A small network was shown many inputs. Here are its activations along a few directions, one row for each input.
In each table, some parts of the input vary, and every possible input appears once, in random order.
Descriptions start from the smaller parts, as in this example, which fits no table here: one of 6 places along a line, together with either a single point or one of 11 places around a ring or (one of 3 separate values, together with one of 5 places around a ring).
Shared parts are said once, and a part with two or three values counts as separate values.

Table:
row 1: [ 31 -26  25  14 -14  12  36  50 -68  15  -1]
row 2: [ 48  11  23  -2 -21 -43 -22 -26  59 -37  55]
row 3: [-83  14 -42 -11 -17  57   8  -2  -3 -32 -57]
row 4: [-71  15 -34 -31 -45  51 -16  -5  25 -28 -61]
row 5: [ 50 -15  -9  20  67 -11  12   1 -71  89   9]
row 6: [ 37   4  30  21   4 -55 -17 -10  55 -28  53]
row 7: [-71  24 -72  -8  62  27 -15 -58 -18  44 -47]
row 8: [-96   5 -36 -19  11  52   7 -10   5 -10 -55]
row 9: [ 37 -29  27  -7 -43  11  13  42 -38  18  -6]
row 10: [ 48  21  21   8 -35 -44   5 -15  45 -47  45]
row 11: [ 45  28  17  28  -6 -48  27  -7  17 -52  50]
row 12: [ 24 -35  32   8  15   7  31  44 -59  33  -1]
row 13: [ 60  40  -4  39  73 -61   2 -56   7  24  60]
row 14: [ 40  19  29  24  23 -52  21 -13  25 -33  49]
row 15: [ 38 -38  27 -18 -29  10 -14  32 -22  28   5]
row 16: [-71  10 -33 -44 -31  49 -40 -14  38 -17 -50]
row 17: [-90  -1 -33 -23  -8  40 -32  -1  33  -6 -51]
row 18: [ 25 -47  32   3  -4  -1  -7  47 -27  38   4]
Describe the family of inputs behind these rows. -> one of 3 separate values, together with either a single point or one of 5 places around a ring
Change only the choice among 3 separate values in row 3. List by row number the other rows that result. -> row 1, row 11
Change only the choice among 3 separate values in row 9. List by row number the other rows that result. -> row 4, row 10

Table:
row 19: [-25   1 -15 -29 -10  55  26 -12 -50   4 -29]
row 20: [-22  -5 -41 -30  -9  47 -27 -28 -22  27 -37]
row 21: [ -1  18   5  -8  45 -25 -25 -53  39  29  22]
row 22: [-10  16  20  18  49 -21  16 -17  24 -45  28]
row 23: [ 73 -62  61  16   2 -16  -1  78 -61  66  34]
row 24: [ 41  19  -4  -2  31 -12  37 -43 -24  -8  26]
row 25: [-31  19 -45  -1 -13  26 -28  -4 -20  20 -56]
row 26: [-76 -11 -33 -22   4  26 -40   6  29  -8 -39]
row 27: [-65   0 -16  17 -17  27  33  22 -25 -19 -35]
row 28: [-19  23  -3  19  47 -26 -37 -31  49 -13  34]
row 29: [ 41  16  -7   3 -48 -17 -26  13  13  -2   2]
row 30: [ 12 -60  17  19  45  49   4  66 -83  93 -28]
row 31: [ 20 -15  52 -32 -28  -2  15   7  24 -20  11]
row 32: [ 44  18  17   6 -47  -8  24  27 -14 -29   6]
row 33: [ 12  -7   3  27 -52 -21 -23  19  37 -21  11]
row 34: [  4  18  -3  51  28 -28  42  -8   4 -31  21]
row 35: [ 54 -51  25  27  58 -57  19  29 -74  76  27]
row 36: [-63  -3 -41  18 -16  19 -21   4   2   4 -45]
row 37: [ -1 -16  20  -9 -33 -16 -47  14  59 -35  16]
row 38: [ 51  -3  27 -23 -43   9  23   1 -19 -23  24]
row 39: [ 33  40 -16  26  28 -27  39 -14 -19 -12  10]
row 40: [ -4  25 -26  50  26 -33 -10 -21  28  -1  26]
row 41: [ 15  -7  27  27 -50 -13  29  36  11 -49  17]
row 42: [ 33  22 -29  -5  29 -18 -12 -55   0  23  34]
row 43: [-54 -12   0 -44   8  46  24   2  -2  11 -39]
row 44: [  7  13  28  -7  48 -20  26 -40  14  -3  16]
row 45: [-33  24 -21   1 -15  35  24  11 -48  -3 -47]
row 46: [ 25  44 -39  23  26 -33 -11 -26   6  17  17]
row 47: [ 49  -7   1 -25 -45   0 -27 -15   8   4  21]
row 48: [-78  -9  -9 -25   4  34  15  23   2 -32 -28]
row 49: [-52 -16 -25 -43   9  39 -29 -14  26  35 -49]
row 50: [  2 -16  44 -10 -31  -8   5  31  33 -65  21]
row 51: [ 17 -17  28 -32 -30 -10 -36  -9  50   9   7]
Changing only one part turns row 30 into row 35. The same change can be made to row 27. Which row results? -> row 34
Describe the family of inputs behind these rows. -> one of 3 separate values, together with either a single point or (one of 2 separate values, together with one of 5 places around a ring)
Which other rows agree with row 23 in the choice among 3 separate values? List them by row number. -> row 29, row 31, row 32, row 33, row 37, row 38, row 41, row 47, row 50, row 51
Change only the choice among 3 separate values in row 20. List by row number the other rows that result. -> row 42, row 47

Table:
row 52: [  3 -31  10 -20 -22  34   2  33 -38  27 -23]
row 53: [ 29   3   0  32  35 -22  26   3 -38  20  18]
row 54: [ 76   7  55  22 -40 -55  24  16  29 -61  66]
row 55: [-63  16 -23 -12  -1  32  15  -8   5 -28 -38]
row 56: [-38 -19  -4 -25 -32  28 -31  15  22  -4 -27]
row 57: [ 14 -11  10  -2  12 -20 -33  -6  29  20  17]
row 58: [  8  26 -20   1  17 -19 -23 -40  29   2  14]
row 59: [-12  24 -14  11  40 -11  13 -33   6  -9  10]
row 60: [ 56 -24  23   4  21 -19   1  11 -34  52  22]
row 61: [-46  15 -29 -19 -24  24 -20 -18  29 -18 -31]
row 62: [-25  -4  -8   9  -5  26  27  27 -39   0 -30]
Describe the family of inputs behind these rows. -> either a single point or (one of 2 separate values, together with one of 5 places around a ring)
Change only the place on the ring of 5 in row 61. List by row number the other rows that result. -> row 52, row 55, row 56, row 62
